These are the activations of a small neural network, seen along a few directions. Each row is one input.
In each table, some parts of the input vary, and every possible input appears once, in random order.
A made-up example of a description, with smaller parts first: one of 5 places around a ring, together with either a single point or one of 11 places along a line or (one of 3 separate values, together with one of 4 places along a line).
Shared parts are said once, and a part with two or three values counts as separate values.
In the rows, zero is written as 100.

Other details of the inputs shift rows strongly along three fixed directions, in all tables alike. That doesn't count.

Rows:
R1: 112	82	151	181	142	114	89	66	63	61	94
R2: 116	155	95	124	95	108	84	115	110	47	91
R3: 103	152	85	109	84	110	92	113	97	41	88
R4: 83	116	60	44	62	80	107	129	138	112	87
R5: 123	94	77	73	101	129	108	99	97	91	116
R6: 111	96	103	95	93	110	98	61	88	115	128
R7: 66	88	106	94	92	93	90	112	104	83	70
R8: 118	60	108	91	110	107	112	55	81	167	162
R9: 30	20	183	186	144	44	68	122	66	95	38
R10: 103	92	63	39	83	88	119	131	128	132	102
R11: 120	71	105	87	104	88	109	90	92	147	123
R12: 98	148	84	107	86	123	92	113	96	33	87
R13: 112	94	143	173	125	94	85	87	75	69	83
R14: 124	99	114	101	116	134	112	27	61	136	157
R15: 95	66	92	81	109	107	108	87	94	135	128
R16: 117	155	100	130	89	96	85	120	112	58	88
R17: 119	150	88	119	67	96	81	110	104	46	100
R18: 87	79	110	82	123	123	112	79	103	139	108
R19: 22	73	126	84	84	7	106	158	127	168	33
R20: 101	105	79	75	80	70	101	148	125	99	79
R21: 103	81	109	80	127	124	116	58	95	159	130
R22: 126	110	79	88	102	121	115	89	110	98	112
R23: 123	113	72	100	96	142	92	94	90	55	126
R24: 86	101	66	57	85	90	122	139	145	115	73
Description of these inputs: one of 4 places along a line, together with one of 6 places around a ring.
Changing only the place on the line of 4 turns R5 into R10. The same change can be made to R12. Which row results? -> R3

Rows:
R25: 72	115	86	82	85	81	100	135	135	99	60
R26: 83	78	101	93	99	95	95	110	103	96	90
R27: 86	94	116	136	106	101	80	107	69	45	93
R28: 84	59	132	106	128	104	111	55	91	161	114
R29: 131	113	103	104	106	108	98	87	89	103	127
R30: 105	154	91	129	92	122	75	112	88	23	92
R31: 76	76	109	94	109	74	107	135	123	120	63
R32: 110	137	92	90	83	101	97	95	107	99	114
R33: 73	69	114	80	116	106	112	80	101	152	103
R34: 74	109	119	133	98	78	89	115	104	84	68
R35: 99	91	88	99	95	90	101	102	110	103	100
R36: 145	120	66	77	90	123	119	84	105	123	144
R37: 98	80	121	141	107	95	89	87	76	85	101
R38: 139	122	66	71	92	117	116	96	121	110	129
R39: 140	112	99	86	101	133	124	48	67	101	130
R40: 78	89	83	58	96	74	110	137	117	137	91
R41: 117	113	79	99	86	112	91	106	110	61	95
R42: 97	66	152	148	119	94	78	70	59	97	104
R43: 92	105	82	73	92	92	107	140	125	101	81
Describe the family of inputs behind these rows. -> either a single point or (one of 3 separate values, together with one of 6 places along a line)
Which other rows does R35 become when the choice among 3 separate values takes its other values? List them by row number. -> R28, R38
Which other rows does R42 become when the choice among 3 separate values takes its other values? List them by row number. -> R29, R32
